A small network was shown many inputs. Here are its activations along a few directions, one row for each input.
Each table varies a few parts of the input and shows all the possible inputs, shuffled.
A made-up example of a description, with smaller parts first: ring(8) and (point or ring(9) or (values(3) and line(6))).
Shared parts are said once, and a part with two or three values counts as separate values.
In the rows, zero is written as 128.

Other details of the inputs vary at random and push rows far along two fixed directions, the same in every table; ignore that.
These rows show it; all are for the same input, with only those details redrawn:
[177 176 129 132  67 108 157 146 154 119 116 158]
[ 61  35 102  86 196 172 103 151 104  87 158  77]
[183 182 127 133  62 103 159 144 155 118 117 162]
[ 83  60 126 115 174 179 105 137 155 141 118  81]
[125 112 109 104 124 129 137 154 114  86 146 125]
[171 167 121 123  73 106 156 150 138 104 127 155]
[ 74  50 113  99 183 173 106 144 126 109 141  81]
[167 163 114 113  76 100 158 155 118  81 142 158]

Rows:
x1: [181 191 127 137  58 121 165 127 172 177  97 164]
x2: [127 136 120 117 110 141 148 137 140 147 114 147]
x3: [187 193 152 196  91  59 107  67 125 174 109 175]
x4: [158 151 183 205 106 106 101  47 176 233  61 127]
x5: [176 173 108  99  76 109 172 165  72  74 167 156]
x6: [ 65  44 148 135 195 211  92 122 198 196  82  65]
x7: [116 104 129 124 136 156 122 138 161 139 114 108]
x8: [ 97  97 172 157 161 208 115 125 201 223  71  93]
x9: [174 167 117 121  73 106 154 150 138 108 131 147]
x10: [ 83  67 125 106 182 193 116 141 114 133 141  84]
x11: [121 150 172 202 140 114  80  55 163 193 103 109]
x12: [102 119 120 134 165  62  91  99  43  71 204 142]
x13: [106 102  95  87 132 110 144 176  71  39 171 139]
x14: [162 199 184 185 135 107  94  64 209 234  49 138]
x15: [ 95  96 110 103 147 162 129 136 134 142 127 120]
x16: [ 99 112  82  75 129 113 157 172  58  58 173 156]
x17: [168 220 128 136 153  44 154 109  90  92 152 174]
x18: [122 114 104  83 133 136 154 170  47  53 180 136]
x19: [ 77  77 140 149 180 125  80  74  79 122 146  79]
- What do these inputs look like to the network? => values(2) or ring(5) or (values(3) and line(4))
- Start at x9 and move only the line(4) part, one step at a time. The first step leads to x7. Which rows follow, in order? => x6, x13
- Which other rows does x15 become when the values(3) part takes its other values? List them by row number. => x7, x10

Rows:
x20: [136 144 124 123 145 136 130 121 156 154 104 134]
x21: [102 101 144 155 122 163 120 124 155 175  96 118]
x22: [114 114 141 133 145 137 115 118 182 155 101 107]
x23: [102  66  88  91 155 129 112 143  67  55 179  93]
x24: [ 79  53 130 129 163 186  96 105 158 189  95  87]
x25: [ 72  58 139 131 160 185  93 113 158 191  95  81]
x26: [129 157 115 109 135 109 152 151 101  81 150 155]
x27: [ 66  58 104  96 196 134 110 153  90  62 169  98]
x28: [190 231 149 191  53  50 131  80 149 165 122 194]
x29: [154 162 119 119 130  51 135 113  14  47 173 154]
x30: [135 144 139 131 122 149 136 124 144 171 111 124]
x31: [101 115 118 107 174 141 118 139 129 131 127 109]
x32: [185 200 153 147  72 122 164 124 151 162 113 169]
x33: [168 170 127 137  68  98 146 145 108  72 152 151]
x34: [128 115 114 115 105 117 137 149  86  99 149 145]
x35: [132 141 116 104 143 115 139 150 103  93 148 149]
x36: [123  99 112 106 129 122 118 149  78  58 177 113]
x37: [167 171 152 156  95 107 136 129 189 158  96 150]
x38: [145 160 159 163 111 157 153 116 178 199  91 135]
x39: [111 105 111 108 154 152 130 131 106 136 138 111]
x40: [163 160 111 116  97  84 147 134 127  88 135 157]
x41: [112  93 152 148 141 173  96 105 185 175  96  81]
- What do these inputs look like to the network? => values(2) or (line(4) and ring(5))

Rows:
x42: [ 91  89 145 145 189 123 102  90 109 139 158  95]
x43: [131 156 156 155  90 166 144 115 173 191  93 146]
x44: [164 136 108 117  88  92 143 161  85  47 165 156]
x45: [ 76  87  98  81 157 121 123 163  83  35 185 121]
x46: [214 207 116 127  29  66 167 140 122  76 135 167]
x47: [104  72  99  85 167 124 117 166  80  42 181 123]
x48: [158 159 155 163 127 145 136 130 220 208  63 136]
x49: [167 161 150 158  87 152 147 123 163 185  91 155]
x50: [ 76 104  92  80 175 120 141 169  82  55 173 125]
x51: [105  86  89  69 148 150 135 142  46  71 174 108]
x52: [161 184 132 164  99 103 100  91 177 208 108 165]
x53: [ 77  66 125 101 204 191 112 122 142 171 108  71]
x54: [171 188 200 191 108 106 113  78 179 213  88 143]
x55: [150 178 181 181 131 120  99  91 149 175  78 127]
x56: [186 184 107  93  71  73 158 147 108  53 155 161]
x57: [ 89  60 127 123 158 183  98 118 145 173 111  57]
x58: [ 98 123 143 135 148 167 141 132 166 178 100 125]
x59: [ 41  33 129 125 189 187  83 130 147 129 131  64]
x60: [146 143 143 163  86  81 123  77 164 189  62 163]
x61: [134 146 103 110  67  97 157 160  69  59 175 156]
x62: [126 114 146 137 154 169 134 132 163 182  96 127]
x63: [189 167 111 128  48  85 163 163  81  76 158 174]
x64: [ 63  50 114  92 232 184  98 129 149 147 117  56]
x65: [153 179 105 149 120  66 141 103  71  69 166 152]
- What do these inputs look like to the network? => values(2) or line(4) or (values(3) and ring(6))
- Which other rows does x47 become when the ring(6) part takes its other values? List them by row number. => x44, x48, x49, x62, x63
- Which other rows does x61 become when the ring(6) part takes its other values? List them by row number. => x43, x45, x50, x58, x59
